Each row below is a small network's average activation on inputs in which a field has the value named, seen along a few directions.
Values that are neighbours, or in one group, have similar rows; names and order tell nothing.
In the rows, 500 means zero.
Random noise pushes rows far along 21 fixed directions. That doesn't count. These rows show it; they differ only by the noise:
[295, 461, 533, 681, 419, 457, 549, 656, 304, 568, 467, 361, 378, 661, 516, 417, 414, 662, 382, 709, 428, 461, 268, 369, 57, 478, 510, 499, 436, 520, 418, 283, 479, 548, 124]
[454, 641, 433, 853, 585, 321, 276, 291, 479, 721, 491, 403, 604, 598, 772, 417, 493, 664, 563, 556, 281, 497, 477, 487, 413, 271, 686, 321, 533, 301, 490, 527, 525, 456, 341]
[574, 508, 461, 598, 462, 415, 473, 440, 614, 208, 594, 347, 432, 569, 528, 525, 670, 563, 668, 396, 680, 538, 421, 520, 594, 450, 390, 588, 572, 695, 587, 653, 543, 438, 457]
[506, 425, 714, 329, 287, 798, 432, 687, 555, 584, 462, 489, 447, 463, 631, 782, 622, 350, 392, 496, 609, 583, 544, 541, 618, 350, 554, 450, 416, 482, 456, 494, 394, 581, 487]
[442, 517, 496, 442, 568, 498, 486, 459, 610, 378, 403, 524, 424, 563, 417, 518, 564, 559, 476, 494, 606, 502, 463, 423, 465, 616, 552, 475, 350, 637, 424, 418, 510, 503, 418]
[489, 533, 514, 441, 679, 402, 537, 240, 590, 582, 310, 514, 354, 442, 393, 332, 445, 378, 317, 516, 622, 545, 814, 494, 513, 718, 584, 118, 409, 591, 416, 358, 313, 474, 453]
[302, 578, 684, 238, 437, 588, 245, 444, 549, 616, 523, 582, 388, 422, 490, 469, 441, 461, 604, 389, 121, 315, 448, 561, 373, 506, 647, 649, 450, 479, 593, 375, 502, 443, 485]
[599, 559, 626, 604, 386, 486, 590, 457, 555, 329, 633, 531, 502, 583, 420, 408, 581, 518, 554, 381, 634, 583, 516, 641, 503, 614, 439, 481, 385, 488, 362, 597, 464, 636, 643]
[515, 445, 612, 559, 976, 210, 769, 541, 342, 451, 576, 655, 635, 516, 317, 413, 789, 302, 615, 557, 706, 415, 605, 480, 457, 688, 370, 543, 114, 324, 496, 491, 510, 358, 390]
[555, 470, 406, 492, 396, 764, 596, 703, 421, 634, 494, 627, 565, 417, 494, 687, 292, 617, 415, 619, 351, 500, 348, 510, 567, 467, 293, 602, 671, 509, 448, 433, 683, 654, 660]
[499, 473, 443, 562, 449, 551, 526, 711, 374, 587, 400, 626, 728, 463, 580, 638, 450, 339, 288, 669, 502, 353, 693, 630, 627, 625, 424, 350, 520, 402, 323, 280, 523, 632, 443]
[472, 733, 481, 302, 468, 561, 292, 199, 762, 673, 792, 574, 430, 470, 481, 529, 194, 577, 647, 266, 534, 678, 505, 602, 559, 587, 642, 468, 587, 562, 362, 425, 450, 295, 447]
[355, 478, 306, 576, 233, 582, 402, 530, 415, 408, 553, 614, 651, 493, 651, 559, 610, 448, 629, 518, 472, 273, 591, 429, 581, 421, 467, 493, 540, 424, 544, 660, 418, 565, 406]
[409, 532, 394, 588, 393, 473, 710, 292, 444, 586, 470, 478, 572, 576, 645, 508, 530, 505, 464, 535, 637, 493, 571, 490, 588, 366, 499, 465, 500, 477, 665, 691, 340, 616, 506]
[494, 688, 497, 354, 434, 654, 439, 681, 380, 599, 629, 611, 439, 370, 526, 579, 600, 214, 544, 591, 778, 502, 610, 343, 577, 477, 537, 451, 374, 495, 483, 405, 608, 118, 343]
[356, 303, 580, 536, 597, 370, 413, 770, 294, 615, 503, 514, 246, 311, 508, 605, 611, 365, 567, 625, 361, 291, 784, 414, 607, 348, 227, 538, 444, 462, 502, 356, 375, 551, 322]
[497, 388, 437, 658, 611, 621, 621, 537, 534, 472, 367, 667, 714, 577, 466, 499, 595, 749, 442, 643, 271, 584, 288, 336, 513, 563, 433, 580, 406, 498, 477, 540, 636, 685, 708]
[595, 487, 607, 270, 669, 562, 345, 483, 535, 420, 497, 512, 443, 495, 471, 627, 505, 397, 414, 455, 388, 569, 410, 666, 539, 466, 494, 731, 549, 505, 582, 333, 584, 466, 532]
[494, 276, 478, 465, 561, 651, 708, 341, 430, 597, 403, 467, 861, 350, 216, 584, 415, 436, 334, 631, 347, 574, 579, 732, 306, 405, 477, 566, 501, 356, 519, 527, 687, 374, 510]
[394, 571, 276, 540, 538, 447, 763, 472, 406, 726, 678, 722, 485, 430, 526, 538, 429, 470, 531, 620, 699, 536, 727, 260, 842, 581, 265, 517, 479, 615, 500, 484, 378, 454, 520]
[581, 552, 506, 379, 582, 642, 147, 441, 572, 159, 293, 479, 503, 449, 402, 781, 725, 358, 532, 482, 473, 239, 456, 741, 445, 386, 440, 452, 507, 547, 426, 496, 859, 422, 336]
[591, 440, 560, 797, 46, 502, 550, 576, 613, 771, 687, 299, 656, 297, 691, 532, 627, 637, 504, 406, 417, 641, 492, 514, 455, 657, 349, 307, 359, 747, 392, 194, 415, 348, 553]
[527, 667, 477, 380, 287, 591, 196, 369, 580, 423, 562, 360, 588, 294, 575, 494, 526, 461, 609, 393, 763, 789, 482, 838, 344, 279, 639, 332, 409, 250, 583, 393, 550, 160, 395]


RABEM, 25 values:
rekog: [429, 416, 192, 663, 402, 418, 257, 413, 419, 289, 440, 481, 424, 450, 377, 606, 491, 527, 532, 542, 435, 359, 874, 447, 622, 178, 541, 621, 570, 428, 337, 678, 579, 560, 417]
nusi: [387, 714, 480, 405, 264, 535, 527, 356, 578, 343, 455, 355, 325, 483, 463, 399, 574, 550, 617, 477, 654, 410, 333, 470, 354, 555, 455, 437, 491, 860, 666, 499, 665, 307, 443]
sabel: [485, 609, 590, 597, 393, 521, 650, 624, 463, 319, 472, 602, 426, 669, 233, 483, 593, 626, 408, 567, 445, 418, 454, 410, 507, 583, 424, 757, 296, 698, 236, 503, 783, 721, 725]
vomu: [589, 446, 475, 455, 626, 500, 506, 509, 377, 624, 548, 560, 379, 283, 383, 561, 615, 546, 619, 428, 505, 469, 341, 403, 174, 521, 306, 420, 213, 396, 460, 397, 524, 320, 432]
vanug: [399, 618, 598, 505, 435, 446, 513, 687, 399, 385, 349, 422, 387, 576, 521, 488, 432, 388, 380, 669, 587, 293, 573, 662, 551, 533, 425, 447, 641, 618, 499, 390, 654, 601, 374]
reku: [593, 563, 253, 503, 443, 438, 388, 380, 318, 312, 650, 551, 593, 182, 430, 371, 604, 386, 653, 492, 586, 601, 551, 699, 433, 465, 161, 469, 541, 314, 661, 451, 550, 220, 559]
peb: [454, 313, 541, 513, 442, 424, 538, 561, 599, 448, 455, 245, 578, 417, 496, 799, 557, 430, 561, 484, 572, 329, 685, 684, 743, 320, 334, 530, 696, 697, 531, 619, 533, 529, 378]
doto: [344, 457, 508, 538, 494, 546, 468, 690, 397, 317, 415, 682, 518, 723, 480, 331, 471, 581, 319, 722, 452, 598, 426, 384, 422, 600, 598, 537, 430, 346, 346, 379, 396, 812, 496]
luf: [549, 508, 628, 423, 637, 484, 553, 358, 568, 383, 456, 372, 530, 688, 460, 497, 637, 449, 413, 512, 420, 591, 303, 488, 481, 505, 559, 727, 571, 701, 651, 572, 667, 375, 550]
datul: [324, 703, 505, 456, 495, 403, 412, 242, 580, 439, 589, 449, 504, 664, 444, 410, 409, 520, 565, 481, 574, 524, 494, 556, 430, 498, 683, 498, 568, 516, 427, 600, 526, 369, 324]
lan: [424, 301, 627, 501, 476, 440, 611, 620, 516, 395, 133, 319, 444, 444, 609, 501, 837, 555, 395, 603, 546, 549, 455, 498, 462, 432, 424, 433, 278, 591, 750, 437, 410, 621, 558]
zupil: [372, 782, 593, 419, 568, 589, 572, 487, 502, 702, 685, 679, 560, 446, 320, 383, 312, 430, 688, 569, 497, 447, 519, 469, 483, 658, 495, 407, 570, 514, 388, 634, 797, 141, 466]
fura: [287, 359, 327, 425, 693, 196, 583, 477, 681, 350, 232, 319, 474, 499, 346, 574, 534, 699, 504, 518, 710, 493, 596, 393, 589, 476, 598, 653, 341, 718, 545, 392, 482, 462, 382]
tagen: [132, 631, 484, 528, 226, 441, 514, 322, 412, 357, 557, 551, 510, 653, 327, 121, 295, 516, 428, 579, 521, 521, 712, 568, 367, 491, 738, 532, 478, 355, 416, 610, 331, 630, 434]
nimo: [704, 602, 464, 488, 621, 475, 391, 377, 408, 591, 442, 742, 803, 479, 581, 574, 606, 336, 328, 467, 442, 495, 594, 688, 510, 575, 638, 417, 217, 104, 325, 306, 521, 605, 691]
dap: [236, 562, 739, 492, 622, 465, 503, 599, 471, 505, 399, 532, 435, 664, 500, 486, 556, 468, 374, 717, 616, 604, 576, 540, 570, 400, 553, 463, 386, 390, 392, 510, 420, 643, 364]
zozis: [434, 361, 397, 584, 499, 402, 504, 688, 392, 331, 421, 513, 333, 430, 455, 500, 622, 564, 582, 540, 580, 336, 536, 400, 472, 468, 239, 464, 450, 505, 503, 528, 419, 631, 416]
detet: [482, 425, 455, 556, 476, 378, 433, 739, 550, 311, 218, 346, 468, 300, 349, 569, 471, 554, 477, 598, 752, 476, 761, 747, 594, 428, 347, 255, 470, 506, 338, 324, 654, 565, 469]
vudev: [522, 414, 521, 517, 409, 488, 630, 612, 359, 401, 671, 590, 418, 473, 473, 497, 581, 554, 499, 511, 384, 524, 351, 533, 497, 599, 111, 776, 464, 609, 580, 327, 435, 656, 626]
benu: [429, 522, 404, 404, 576, 455, 495, 424, 454, 440, 495, 646, 336, 538, 515, 542, 471, 478, 441, 548, 611, 610, 633, 479, 707, 401, 445, 597, 466, 397, 508, 519, 300, 713, 577]
samig: [518, 539, 425, 372, 330, 588, 433, 597, 570, 492, 368, 758, 464, 369, 513, 687, 716, 504, 577, 309, 558, 181, 551, 355, 552, 701, 446, 355, 83, 583, 349, 375, 435, 684, 642]
moti: [509, 540, 395, 555, 250, 473, 562, 595, 649, 143, 510, 418, 555, 555, 435, 462, 471, 767, 529, 398, 719, 564, 261, 674, 435, 700, 351, 530, 474, 709, 412, 379, 551, 630, 543]
dal: [436, 567, 689, 431, 635, 444, 728, 499, 322, 462, 374, 571, 543, 589, 547, 453, 637, 414, 389, 611, 327, 305, 281, 722, 452, 586, 168, 627, 504, 526, 785, 455, 590, 721, 640]
pov: [485, 566, 575, 637, 460, 453, 458, 648, 655, 566, 446, 448, 502, 565, 633, 526, 581, 675, 542, 487, 479, 541, 410, 376, 596, 511, 665, 472, 340, 568, 400, 455, 529, 570, 570]
gol: [650, 423, 433, 471, 602, 334, 503, 833, 277, 391, 540, 699, 386, 433, 523, 310, 547, 280, 498, 514, 505, 390, 709, 318, 680, 712, 418, 567, 512, 384, 515, 381, 378, 591, 688]
RABEM is arranged as a network in which each value has 4 neighbours.
List every value one step from vudev, in the order listed. -> rekog, vanug, moti, pov
List every value one step from fura, in the order listed. -> sabel, peb, datul, dap
List every value one step from zupil, in the order listed. -> vomu, luf, lan, dal
Fewest steps between nimo and zozis? -> 4
A value of RABEM combines one of 5 hidden first parts with one of 5 second parts; all combinations occur once.
Changing only the second part turns luf into zupil. sabel has the same second part as luf; what does that change turn sabel into? -> dal
Changing only the second part turns pov into vudev. dap has the same second part as pov; what does that change turn dap into? -> zozis
Changing only the second part turns tagen into detet. benu has the same second part as tagen; what does that change turn benu into? -> gol

SOF, 11 values:
zim: [431, 654, 353, 553, 464, 457, 530, 180, 528, 717, 544, 486, 596, 484, 606, 526, 407, 505, 530, 480, 512, 471, 569, 524, 554, 467, 527, 374, 610, 529, 541, 571, 477, 370, 430]
fola: [548, 427, 638, 567, 642, 413, 629, 540, 399, 554, 315, 473, 245, 551, 417, 504, 509, 382, 370, 563, 342, 217, 736, 420, 606, 485, 472, 524, 531, 630, 459, 583, 518, 749, 584]
puved: [466, 479, 404, 438, 669, 565, 522, 597, 531, 543, 392, 676, 530, 440, 352, 742, 487, 453, 610, 513, 675, 167, 549, 408, 415, 671, 420, 184, 373, 481, 204, 578, 609, 473, 231]
fal: [452, 622, 430, 484, 392, 612, 470, 463, 434, 456, 554, 565, 406, 481, 352, 559, 384, 542, 479, 542, 555, 539, 534, 547, 483, 331, 471, 629, 480, 452, 394, 531, 630, 518, 509]
dusef: [612, 280, 476, 657, 296, 646, 645, 490, 527, 707, 573, 419, 765, 369, 589, 695, 592, 567, 614, 405, 420, 444, 394, 503, 337, 457, 414, 326, 452, 457, 489, 634, 468, 478, 479]
vur: [442, 602, 281, 324, 350, 531, 553, 346, 454, 548, 633, 618, 439, 585, 520, 595, 377, 452, 537, 368, 702, 512, 653, 320, 675, 283, 773, 807, 456, 396, 554, 750, 358, 499, 569]
fuler: [415, 382, 518, 401, 531, 452, 438, 160, 580, 705, 581, 579, 587, 478, 463, 572, 508, 532, 497, 330, 135, 383, 501, 502, 356, 573, 568, 607, 349, 496, 476, 404, 290, 576, 507]
kiv: [438, 468, 415, 417, 631, 562, 381, 586, 542, 513, 544, 568, 620, 714, 578, 701, 424, 391, 413, 578, 694, 553, 603, 361, 672, 417, 756, 511, 583, 412, 319, 570, 432, 465, 214]
luz: [416, 377, 830, 540, 723, 277, 622, 487, 604, 739, 530, 375, 207, 421, 304, 531, 536, 568, 574, 413, 347, 466, 731, 467, 588, 418, 491, 638, 272, 647, 407, 476, 453, 514, 547]
nufe: [443, 314, 535, 346, 655, 412, 460, 596, 591, 557, 395, 450, 554, 517, 624, 572, 506, 462, 463, 461, 457, 451, 479, 449, 534, 593, 600, 487, 512, 506, 614, 375, 277, 545, 379]
monaz: [469, 528, 244, 433, 506, 370, 580, 355, 455, 605, 268, 582, 463, 290, 400, 413, 485, 535, 451, 469, 573, 384, 715, 391, 468, 545, 546, 401, 237, 500, 555, 323, 469, 464, 635]
SOF is arranged as 3 separate groups.
List the group mates of zim, in the order listed. -> puved, vur
List the group mates of kiv, in the order listed. -> fuler, nufe, monaz

NABU, 10 values:
vap: [618, 505, 540, 643, 530, 555, 466, 780, 475, 637, 362, 484, 668, 503, 651, 602, 463, 566, 325, 618, 603, 701, 486, 539, 564, 352, 716, 424, 364, 227, 366, 325, 547, 600, 558]
peg: [761, 492, 323, 452, 596, 385, 667, 366, 553, 257, 263, 483, 593, 527, 524, 411, 606, 488, 398, 336, 724, 478, 387, 566, 434, 719, 581, 470, 385, 495, 696, 502, 460, 567, 708]
nopu: [354, 555, 348, 758, 98, 417, 488, 140, 505, 393, 465, 320, 590, 322, 420, 134, 574, 685, 527, 527, 400, 647, 574, 640, 181, 520, 479, 333, 366, 559, 572, 411, 527, 314, 545]
sis: [633, 696, 686, 426, 439, 702, 438, 472, 775, 606, 667, 639, 637, 629, 641, 478, 429, 710, 562, 315, 257, 654, 86, 560, 568, 740, 562, 587, 547, 642, 487, 430, 642, 558, 843]
begi: [746, 235, 214, 747, 382, 197, 871, 327, 72, 563, 753, 431, 517, 426, 350, 367, 435, 254, 323, 403, 437, 229, 766, 481, 218, 667, 204, 589, 568, 477, 487, 465, 174, 565, 450]
nusug: [540, 503, 517, 502, 986, 373, 738, 270, 577, 762, 466, 422, 335, 637, 477, 262, 259, 558, 600, 522, 373, 463, 360, 170, 469, 633, 578, 353, 872, 706, 728, 775, 483, 369, 465]
vures: [240, 786, 655, 328, 472, 594, 729, 440, 479, 624, 440, 670, 631, 814, 721, 605, 561, 431, 418, 551, 638, 303, 251, 517, 534, 658, 599, 532, 378, 552, 613, 569, 458, 634, 389]
nop: [633, 564, 350, 412, 552, 654, 305, 138, 664, 425, 384, 471, 284, 571, 664, 376, 412, 757, 513, 337, 591, 771, 120, 431, 219, 419, 645, 173, 542, 410, 670, 574, 266, 626, 498]
vez: [588, 678, 445, 401, 294, 573, 574, 743, 231, 450, 479, 463, 248, 482, 534, 394, 416, 327, 315, 615, 716, 519, 481, 432, 489, 447, 469, 585, 602, 510, 589, 372, 522, 501, 582]
ruzav: [375, 616, 210, 509, 537, 351, 315, 512, 493, 279, 538, 590, 627, 406, 431, 554, 427, 626, 767, 519, 616, 310, 496, 648, 516, 517, 284, 464, 553, 435, 413, 457, 693, 443, 333]
NABU is arranged as a line.
A walk along NABU starts at vap and steps to its neighbour nop. Put nusug, vures, vez, ruzav in the order it reaches them. -> nusug, ruzav, vez, vures
List every value one step from nopu, in the order listed. -> peg

GIMU, 25 values:
pifor: [550, 622, 668, 668, 518, 387, 381, 427, 501, 457, 524, 522, 577, 646, 768, 277, 679, 564, 418, 481, 381, 671, 338, 663, 466, 582, 481, 386, 410, 337, 564, 380, 315, 689, 630]
kefat: [186, 532, 513, 587, 392, 542, 625, 408, 695, 256, 279, 514, 773, 682, 413, 488, 459, 683, 621, 583, 680, 410, 578, 705, 560, 457, 644, 338, 480, 395, 383, 889, 598, 781, 452]
laga: [591, 359, 414, 279, 669, 427, 399, 385, 536, 341, 415, 550, 314, 428, 153, 356, 341, 399, 384, 338, 535, 513, 820, 470, 426, 566, 769, 587, 375, 392, 383, 434, 350, 515, 556]
gir: [494, 384, 366, 433, 466, 382, 413, 420, 500, 282, 655, 508, 594, 525, 523, 414, 565, 508, 721, 297, 368, 349, 375, 476, 415, 643, 461, 716, 599, 509, 654, 591, 390, 457, 469]
pide: [512, 362, 674, 668, 609, 409, 572, 281, 639, 472, 447, 293, 341, 735, 366, 498, 498, 583, 289, 532, 391, 664, 650, 463, 538, 426, 563, 540, 586, 752, 299, 640, 476, 618, 466]
femi: [397, 161, 574, 280, 531, 468, 610, 524, 537, 214, 390, 446, 320, 510, 285, 422, 491, 484, 458, 438, 665, 666, 666, 604, 484, 426, 502, 630, 451, 418, 614, 609, 206, 693, 521]
sosab: [799, 373, 643, 522, 799, 437, 508, 601, 512, 421, 365, 456, 429, 719, 542, 514, 654, 439, 322, 420, 450, 482, 357, 344, 430, 606, 637, 517, 446, 512, 473, 523, 434, 642, 563]
zana: [356, 602, 355, 429, 280, 440, 404, 274, 472, 458, 571, 467, 530, 435, 572, 434, 537, 400, 548, 447, 580, 452, 595, 571, 448, 456, 473, 471, 536, 505, 644, 489, 354, 363, 385]
subad: [537, 510, 361, 519, 515, 312, 487, 311, 582, 441, 632, 494, 606, 662, 591, 369, 322, 519, 362, 426, 517, 667, 540, 581, 564, 767, 541, 476, 642, 569, 443, 282, 269, 574, 474]
tutin: [541, 577, 497, 470, 425, 501, 410, 326, 479, 421, 445, 435, 544, 381, 494, 306, 585, 290, 461, 548, 341, 406, 610, 570, 488, 586, 522, 415, 667, 636, 679, 492, 618, 276, 560]
tuz: [530, 641, 517, 452, 179, 534, 490, 636, 512, 414, 679, 514, 565, 534, 624, 219, 373, 433, 637, 323, 565, 499, 498, 478, 549, 616, 829, 608, 605, 418, 650, 601, 403, 440, 679]
larin: [528, 320, 521, 517, 426, 612, 608, 447, 516, 520, 471, 431, 523, 608, 461, 606, 680, 493, 424, 473, 505, 508, 420, 233, 336, 416, 623, 559, 336, 613, 499, 629, 418, 498, 424]
vopor: [256, 567, 440, 450, 383, 495, 834, 645, 432, 706, 299, 361, 508, 473, 457, 457, 435, 368, 406, 732, 863, 402, 736, 216, 589, 424, 754, 380, 448, 654, 617, 629, 547, 271, 359]
dano: [681, 466, 606, 644, 398, 591, 368, 865, 505, 599, 557, 388, 522, 412, 744, 586, 594, 468, 525, 506, 563, 627, 395, 475, 531, 485, 502, 308, 557, 404, 438, 390, 479, 407, 461]
rep: [510, 585, 487, 181, 473, 687, 470, 248, 367, 511, 589, 635, 545, 311, 425, 524, 510, 210, 481, 478, 617, 552, 484, 776, 337, 460, 317, 403, 490, 271, 652, 473, 405, 349, 464]
kuno: [306, 276, 660, 246, 841, 601, 790, 603, 451, 837, 585, 691, 499, 431, 327, 618, 417, 307, 590, 594, 375, 342, 588, 266, 553, 634, 416, 590, 532, 536, 556, 674, 423, 340, 360]
lazi: [378, 467, 726, 350, 947, 371, 587, 500, 571, 632, 613, 574, 617, 707, 637, 650, 540, 616, 571, 469, 313, 515, 63, 550, 487, 598, 469, 855, 436, 487, 704, 392, 469, 504, 370]
dimuf: [600, 591, 548, 410, 749, 483, 391, 553, 558, 370, 577, 661, 464, 696, 538, 358, 520, 475, 563, 427, 569, 579, 324, 373, 472, 753, 627, 469, 474, 455, 451, 448, 469, 488, 481]
vebun: [367, 419, 564, 375, 603, 646, 552, 592, 350, 681, 463, 541, 264, 396, 271, 139, 207, 538, 642, 556, 421, 536, 503, 243, 133, 343, 773, 384, 549, 186, 595, 751, 410, 413, 483]
tuka: [610, 518, 369, 594, 436, 506, 551, 624, 413, 505, 352, 485, 466, 382, 557, 291, 456, 659, 377, 584, 512, 668, 302, 418, 286, 647, 455, 372, 396, 488, 593, 214, 527, 487, 615]
nima: [508, 269, 468, 656, 561, 356, 610, 457, 626, 637, 429, 325, 403, 418, 378, 496, 393, 806, 545, 420, 389, 594, 553, 411, 443, 381, 488, 493, 459, 582, 459, 551, 433, 579, 541]
dufa: [465, 571, 709, 489, 669, 418, 540, 549, 671, 217, 581, 432, 324, 647, 349, 288, 442, 546, 718, 480, 563, 530, 409, 505, 617, 701, 442, 548, 765, 712, 510, 764, 602, 459, 518]
kofu: [547, 345, 492, 350, 578, 478, 762, 408, 671, 447, 270, 397, 547, 245, 239, 402, 401, 478, 604, 322, 748, 434, 695, 670, 444, 607, 598, 298, 419, 461, 649, 696, 462, 432, 640]
tovam: [653, 455, 477, 400, 602, 428, 530, 530, 389, 506, 525, 487, 607, 377, 520, 545, 538, 287, 544, 411, 533, 291, 500, 669, 446, 566, 414, 469, 532, 387, 619, 445, 481, 440, 491]
sirus: [534, 663, 627, 446, 441, 574, 832, 672, 399, 640, 424, 463, 649, 510, 579, 394, 236, 339, 262, 684, 611, 518, 469, 786, 608, 690, 465, 383, 762, 507, 627, 398, 587, 566, 637]
GIMU is arranged as a network in which each value has 4 neighbours.
Fewest steps between tovam and pide? -> 4
A value of GIMU combines one of 5 hidden first parts with one of 5 second parts; all combinations occur once.
Changing only the second part turns rep into tovam. dufa has the same second part as rep; what does that change turn dufa into? -> tutin
Changing only the second part turns dimuf into pide. larin has the same second part as dimuf; what does that change turn larin into? -> sosab
Changing only the second part turns tuz into lazi. kefat has the same second part as tuz; what does that change turn kefat into? -> kuno
Changing only the second part turns vopor into zana. sirus has the same second part as vopor; what does that change turn sirus into? -> dano
